A small network was shown many inputs. Here are its activations along a few directions, one row for each input.
Each table varies a few parts of the input and shows all the possible inputs, shuffled.
A made-up example of a description, with smaller parts first: line(6) and (point or ring(9) or (values(3) and ring(8))).
Shared parts are said once, and a part with two or three values counts as separate values.

Other details of the inputs vary at random and push rows far along two fixed directions, the same in every table; ignore that.

A family of inputs:
row 1: [  0   8  -2  -8   6  -3   3   2   0  28 -17]
row 2: [ -9   2   2  -3  -8  -3   5  20  -1   9 -18]
row 3: [  1 -14   6   4 -16   3 -10  12  -1  -9  -2]
row 4: [  4  25  -7  -6  23 -18   4  -3  -6  36 -13]
row 5: [ 15  25   5  11  16   1 -15 -45  22 -39  47]
row 6: [ -6  17  -2   1   2 -13   5   6  -5  19 -19]
row 7: [  5  19  -3  16  20 -18   4 -24   0   2  11]
row 8: [ -8 -17   5   0 -21   8  -7   8  -4  -6   2]
row 9: [-1 -1  1  5  8 -6  8  6  0  7 -1]
row 10: [  3 -12   1   4  -9  10 -15  -7   7 -40  23]
row 11: [  7  -6   5   5   7   6  -3 -42  27 -50  58]
row 12: [ 2 -3 -8  2  6  0 10  2 -1 11 -2]
row 13: [ 12  18  -1  13  28 -12   4 -16  -2  21   2]
row 14: [-10 -20   9 -11 -23  12  -5   2  -1 -26  14]
row 15: [  9   0   8  -7  -1   5 -11 -11  -4 -11   9]
row 16: [  6  26  -6  -6  30 -18   0 -21   1  24  -1]
row 17: [-15 -16  -6   5 -19   4  16  32 -10  17 -33]
row 18: [ 11  29 -14  -3  36 -12  -2 -28   0  23   0]
row 19: [ -6 -11   5  11 -18   5   8   8   4  -7  -1]
row 20: [  7  -7   7  -4  -4  -2 -11   2   1 -22   8]
row 21: [-4 -6  3  7 -4 -3  8  8  3 -5  1]
row 22: [  0   4   2  -5   2  -4  -3  -2 -18  27 -17]
row 23: [  1 -10   2   3  -6   5   9   4   5   5   4]
row 24: [  7   5  -8  -5  12 -12  -3  21 -23  35 -42]
row 25: [  9  -6   7  -2  -6   1 -10   8  -3  -6  -6]
row 26: [ -5  -2  -1   0  -1  -9  -5   0 -11   9  -2]
row 27: [-1  8 -5 -4  7  3  0  6  1  5 -7]
row 28: [ -2 -12  -1   5  -4  12   5   3   8 -20  13]
row 29: [ -4 -16   5   0 -15  -1  -7  16  -1 -13  -1]
row 30: [-12 -10   0  -1 -27  18   0   9  11 -31   5]
row 31: [-2  8 -4  0  0  4  0  4  3 -3 -7]
row 32: [ -4 -16   1 -16 -16  11  -3  22 -14   1 -20]
row 33: [  3  10  -6  -5  14  -5  -6 -14 -18  16  -7]
row 34: [ 10   6   1   7  19  -4   2 -31  11  -1  22]
row 35: [ 13  21  -1  18  25 -13   1 -25   2   7  11]
row 36: [-1  0  2 -7 -8  8  1  6  7  3  1]
row 37: [ -6 -22  -3  -4 -10  12  10   6   7  -8   1]
row 38: [  8  23 -11  -3  23  -6   0 -15   0  15   2]
row 39: [ -6 -17   8 -17 -18   5  -1  24 -12   1 -17]
row 40: [ -5  -5   6  -4 -13  12   0  14   8  -6  -1]
row 41: [-1 -5  0  1  1 -4 10  2  2  5  5]
row 42: [-6  1  4 -6 -3  2  1 11  6 -4  0]
row 43: [ -6   5   3   3 -14   4   0   3   5  -3  -5]
row 44: [ -6 -10  -4  -1  -9   5  -7   3  -8  -4   0]
row 45: [ -6 -15  -1   6 -13  10   8  14   4 -14  -1]
Description of these inputs: values(3) and (ring(5) or (values(2) and line(5))).
The inputs of row 12 and row 41 match in every part but the values(3) part. If row 27 is changed in the same way as row 12 into row 41, which row does it become?
Answer: row 42
Which other rows does row 38 become when the values(2) part takes its other values? List them by row number.
Answer: row 12
Which other rows does row 2 become when the line(5) part takes its other values? List them by row number.
Answer: row 4, row 6, row 16, row 42

A family of inputs:
row 46: [ 14  29  -1  -3  29   0  -7 -53  27 -17  50]
row 47: [ 13  22   0  33  24 -10  -1 -43  18 -32  47]
row 48: [  0 -23 -10 -24  -6   9  -4  34 -32  30 -44]
row 49: [  5 -23  -1 -13  -5   0  -4  40 -30  27 -45]
row 50: [  4  45  -8   0  27 -17  -1  -3  -6  38 -23]
row 51: [ -8 -31   5  14 -18  14  15  -4  24 -30  36]
row 52: [ -4 -13  20  -6 -35   7 -32 -10  -4 -51  29]
row 53: [ 11  28 -18  27  39 -28  14  -1  -8  34 -24]
row 54: [-11 -15  -1 -25 -18   2 -12  27 -33  34 -44]
row 55: [-27 -41   8 -28 -46  33  18  37  19 -19  -2]
row 56: [  9   5  -4  18  31  -8  15 -52  20 -20  55]
row 57: [  9  43 -16  -1  34 -17   0   3  -2  30 -29]
row 58: [-25 -30  14 -17 -58  34   8  38  19 -25  -8]
row 59: [ 18  26   4   6  26 -34 -20  -8 -32  35 -24]
row 60: [ -9 -22   9  19 -25  14  12  -5  22 -35  28]
What is each input in this table made of?
Answer: ring(5) or (values(2) and line(5))
What sort of input is row 49?
Answer: ring(5)

A family of inputs:
row 61: [  3   7  -3 -11   3   4  -9   3  -1  -1  -6]
row 62: [ -5  -5   1   7  -5  -8  12  25  -7  25 -26]
row 63: [-5  7 -3  1 -1  4  8  3  9  4 -4]
row 64: [-5  7 -5  1  0  2  8  3  7  3 -3]
row 65: [  3   3  -6   8  13  -3   6 -18   4  -1  15]
row 66: [-16 -45   9  -3 -40  28  12  23  17 -33  13]
row 67: [-1 -8 -2  1  5 -4 14  6 -2 21 -7]
row 68: [-2 -7 -4  5  1  2 11 -1  1  8 -1]
row 69: [  8  16  -3  18  15  -9  -2 -22   5 -12  19]
row 70: [  6   2  -1   0   2  -6 -11  12 -15   7 -18]
row 71: [ -4  -4   3  -3 -12  -8  -6  22 -19  23 -31]
row 72: [-3 -7 -3  2  4 -2 10  0  2  7  0]
row 73: [  3  11  -1 -12   3   1  -7   0  -4   4  -8]
row 74: [ 1 -7  1 -7 -1 -1 -6 -6 -9  7  1]
row 75: [-10  -7   2  -4 -15  12   6   8  18 -20   9]
row 76: [ -3   9   1 -14  -1   0  -6   6  -7  14 -15]
row 77: [  7  20  -2   3  18  -4   3 -22  16  -5  21]
row 78: [ -8 -15   8  -2 -24  24   4   0  29 -45  30]
row 79: [  6   9   4   2   5  -8 -15 -10 -10  -5   4]
row 80: [  9  14   1  17  15  -8  -1 -21   8 -10  19]
row 81: [  0  -6   0 -10   2  -3  -3   2 -15  17 -11]
row 82: [  6   5   2   0   2  -7 -12   1 -13   0  -8]
row 83: [  8  15   0  16  17 -12  -2 -21   7 -12  19]
row 84: [ -3 -25   1 -12 -15  13  -4  17  -7  -8  -6]
row 85: [ -2   3  -2  12   0  -6   7   9  -4  13 -15]
row 86: [ -1   8   2 -11  -4   2  -8  -2  -1   4  -3]
row 87: [ 10   1  -1  -5  12  -2  -9 -19  -7  -5  12]
The inputs of row 64 and row 69 match in every part but one. If row 61 is changed in the same way as row 64 into row 69, which row does it become?
Answer: row 70
What is each input in this table made of?
Answer: values(3) and (line(4) or ring(5))
Which other rows agree with row 65 in the values(3) part? List them by row number.
Answer: row 66, row 67, row 68, row 72, row 74, row 81, row 84, row 87
Which other rows does row 76 become when the values(3) part takes its other values? List them by row number.
Answer: row 79, row 81
Which other rows does row 62 become when the ring(5) part takes its other values? List them by row number.
Answer: row 69, row 80, row 83, row 85
